Each row below holds a small network's activations on one input, seen along a few directions.
In each table, some parts of the input vary, and every possible input appears once, in random order.
Descriptions start from the smaller parts, as in this example, which fits no table here: line(4) and (point or ring(11) or (values(2) and ring(8))).
Shared parts are said once, and a part with two or three values counts as separate values.
In the rows, 128 means zero.

A family of inputs:
r1: [157 136 100 147 105 104 114 135 112 147 146 121 126 119 147 112  97 140
 140]
r2: [127 129 102 156 121 113 141 111 115 121 144 107  91 131 143  82 123  84
 155]
r3: [115 116 156 145  99 125 146 102 134  77 109 169  85 121 118 123 118  84
 164]
r4: [108 112 149 140 112 124 156  96 127  80 117 176 101 111 109 121 116  84
 148]
r5: [129 131 118 111 127 125 124 132 119 149 147 112 156 117 126 111 104 157
 124]
r6: [114  82 167 126 123 170 153  81 138  95 107 157 122 124 107 121 148 109
 139]
r7: [139 159 113 122 127 138  78 177 118 128 133 110 163 143 126 224 172 151
 104]
r8: [149 140 116 135 115  98 107 139 122 142 138 112 133 126 140 115  93 148
 148]
r9: [121 130 112 143 129 106 143 114 124 111 137 105 107 134 132  78 124  87
 160]
r10: [143 115 131 119 135 137 121 125 122 152 144 108 162 136 124 111 118 172
 119]
r11: [106  97 169 118 124 151 163  94 130  91 121 168 114 113 113 118 136  99
 130]
r12: [137 107 132 118 139 135 119 121 135 157 137  98 173 125 138 114 121 175
 119]
r13: [106 113 154 128 120 134 152  96 145  82 127 173  97 111 119 123 121  96
 148]
r14: [168 172 110 137 117 105  89 191 137 165  79 144 110 145 143 179 116 158
 109]
r15: [160 172 112 120 136 120  90 180 146 171  94 148 117 142 142 181 118 167
  95]
r16: [143 137 111 118 134 111 117 127 129 142 154 123 150 119 134 110 100 153
 133]
r17: [100 117 141 119 153 133 152 103 129 127 147  97 123 132 136  84 135 104
 128]
r18: [115 126 123 119 125 124 100 123 109 111 192  73 180 123 127 161 148 147
 145]
r19: [ 90 112 120 125 136 130 133 104 113  87 187  75 151 129 113 129 179  82
 154]
r20: [152 149 128 122 138 136 108 181 145 175  87 138 141 149 136 174 141 184
  76]
r21: [155 158 126 111 139 133 108 178 135 175  90 145 140 139 138 172 137 168
  76]
r22: [172 170  92 149 106 106 102 188 129 169  88 155 110 133 153 172 124 149
  99]
r23: [102  91 172 130 123 155 164  95 141  90 119 160 116 123 111 119 142 113
 133]
r24: [162 139 120 118 140 145 102 171 145 179  77 134 153 144 135 174 148 181
  79]
r25: [108  98 135 126 154 146 145  98 139 131 134  86 137 137 133  86 145 117
 131]
r26: [111 131 114 139 143 108 148 106 119 117 144 106 113 129 127  83 118  88
 148]
r27: [113 129 114 126 149 121 144 104 133 116 152 110 114 131 130  81 125  95
 146]
r28: [101 105 157 120 112 156 154  97 127  89 117 168 101 116 102 124 126  96
 141]
r29: [122 112 137 156  91 126 161 102 126  82 119 179  84 108 128 118 124  76
 156]
r30: [141 139 111 131 128  98 120 130 116 143 147 118 150 116 131 112  93 145
 135]
r31: [135 124 133 109 137 126 127 125 120 151 149 113 163 120 135 108 114 158
 115]
r32: [ 93 124 126 121 143 132 149 110 127 125 145  95 116 129 128  86 125 103
 137]
r33: [ 95  89 150 129 119 150 132 102 108  57 164 138 132 110  96 166 176  92
 163]
r34: [148 164 111 112 129 132 106 185 134 172  87 144 132 136 130 175 128 167
  84]
r35: [107 108 139 129 152 145 145 103 131 128 143  92 123 148 126  85 140 118
 131]
r36: [164 173 106 132 129 110  95 181 128 170  86 149 120 140 132 179 115 157
  97]
Question: What is each input in this table made of?
Answer: line(4) and (point or line(8))
Question: Changing only the line(4) part turns r24 into r6. The same change can be made to r36. Which row results?
Answer: r4
Question: List by row number the other rows that have the line(4) part in common with r18.
Answer: r1, r5, r8, r10, r12, r16, r30, r31

A family of inputs:
r37: [123 110 166 116 116 156 133 118 152 132  94 173 115 106 138 157 116 149
 113]
r38: [133 140  80 128 122 125  97 149 117 141 135  89 150 124 129 156 144 129
 135]
r39: [117 111 166 130 124 137 147 139 140 129  68 144 131 135 114 137 131 141
 110]
r40: [140 142 104 127 133  92  94 140 124 134 168  97 184 114 137 154 118 161
 137]
r41: [125 138 127 129 100 123 118 135 136 105 115 181 114  94 129 189 121 120
 133]
r42: [122 141 129 125 149 141 129 144 123 143 149 114 133 140 141 155 168 131
  91]
r43: [152 117 127 155 118 120 152 133 144 135  79 168 119 132 131 112 127 128
 114]
r44: [134 143 139 106 144 151 112 142 128 115 122 145 121 157  99 158 152 128
 119]
r45: [137 146 106 132 155 117 144 137 139 169 122 127 118 132 153  99 123 128
  93]
r46: [129 131 109 107 126 159 111 151  98 147 139  96 152 144 104 146 152 148
 112]
r47: [132 112 119 114 138 158 112 132 134 168 114  81 150 135 138 123 140 159
 115]
r48: [ 80  93 131 140 127 122 156  62 119  54 178 111 122 103 112  98 144  54
 188]
r49: [131 149 141 130  87 118 128 146 115 122 110 180  84 110 128 148  84 126
 134]
r50: [138 153 109 127 141 117  97 139 147 109 118 138 119 137 124 169 144 110
 142]
r51: [119 140 127 143 108 105 132 156 124 102  89 152 131 123 104 169 136 111
 130]
r52: [ 86 105 145 139 113 117 165  74  99  70 172 110  93 118 112  55 109  59
 189]
r53: [155 154 119 141 127 114 103 140 138 126 118 135  89 152 142 132 122 116
 146]
r54: [136 134 134 117 110 134 146 131 132 136  93 201 102 106 117 123  83 136
 112]
r55: [102 169 106 122 146 102 123 160 118 137 133 111 129 123 127 156 131 111
 109]
r56: [163 129 107 125 141 104 119 127 134 166 151 115 172 125 144  91  96 177
 119]
r57: [139 114 144 112 148 125 108 125 142 160 146  90 185 125 147 120 114 190
 118]
r58: [139 151  93 128 108 120 107 159  97 158 129  88 119 140 128 115 108 135
 137]
r59: [ 85  75 156 132 128 160 167  58 117  57 189 116 126 123 108  90 166  75
 167]
r60: [136 141 137 157  95 102 138 158 115 119  90 148 101 138 122 133 114 118
 134]
r61: [156 127  83 127 131 137 122 134 126 173 118 107 137 134 136  95 122 146
 117]
r62: [132 161 113 146 131 102 125 153 122 154 139 106 101 136 165 123 124 118
 116]
r63: [126 120 154 134 112 141 141 150 117 108  99 157 134 142  99 163 158 130
 109]
r64: [136 124 148 114 157 150 112 122 163 136  96 130 119 149 133 137 139 139
 122]
r65: [ 77  64 170 127 142 155 171  48 139  81 158 103 122 115 121  65 140  84
 169]
r66: [159 140 112 127 151 129 122 124 155 142 101 155 106 148 131 108 121 126
 123]
r67: [101 141 145 107 161 135 138 143 134 164 112 103 130 135 136 123 127 140
  89]
r68: [147 122 131 118 136 128 103 134 118 140 177 102 187 132 131 147 140 180
 116]
r69: [158 144 115 139 118  90 100 143 117 150 168  94 155 128 156 116  97 167
 141]
r70: [101  82 134 139 134 135 181  48 130  87 162 129 111 114 120  36 122  71
 169]
r71: [133 119 154 120 104 160 127 128 129 111 125 186 118 112 124 183 143 139
 113]
Question: What is each input in this table made of?
Answer: ring(5) and (point or line(6))
Question: Change only the line(6) part in r46. List by row number the other rows that result.
Answer: r42, r44, r63, r68, r71

A family of inputs:
r72: [131 132 125 121 128 109 146 105 127 134 132 147 107 117 126  62  67 122
 145]
r73: [103  97 178 117 129 160 153 109 142 108 111 162 131 115 118 149 146 132
 110]
r74: [102 116 157 133 110 139 134 123 127  82 133 156 126 111 118 186 159 108
 132]
r75: [119 117 108 149 122 107 129 109 110 114 178  75 144 123 141  98 135 108
 160]
r76: [175 175 106 118 150 123  90 210 146 226  72 121 149 152 160 176 126 209
  50]
r77: [140 127 124 148  94 123 131 120 127  87 107 176  88 124 114 134 121  92
 163]
r78: [120  98 129 133 141 128 148  95 126 141 156  82 149 127 142  62 122 132
 138]
r79: [106 100 147  95 158 167 133  99 128 122 149 100 159 138 103 111 150 138
 124]
r80: [118 154 106 144 121  90 137 123 115 113 148 128  92 118 137 100 100  83
 155]
r81: [105 119 126 111 140 146 114 114 112  96 171  93 153 134 103 147 164 113
 147]
r82: [174 194  85 134 131 101  71 224 131 199  93 114 144 148 159 212 139 184
  72]
r83: [141 107 145 133 112 144 150 105 143 114  85 182  93 129 115  98 107 116
 140]
Question: Changing only one part turns r76 into r82. The same change can be made to r78. Which row results?
Answer: r75
Question: What is each input in this table made of?
Answer: values(2) and (point or ring(5))
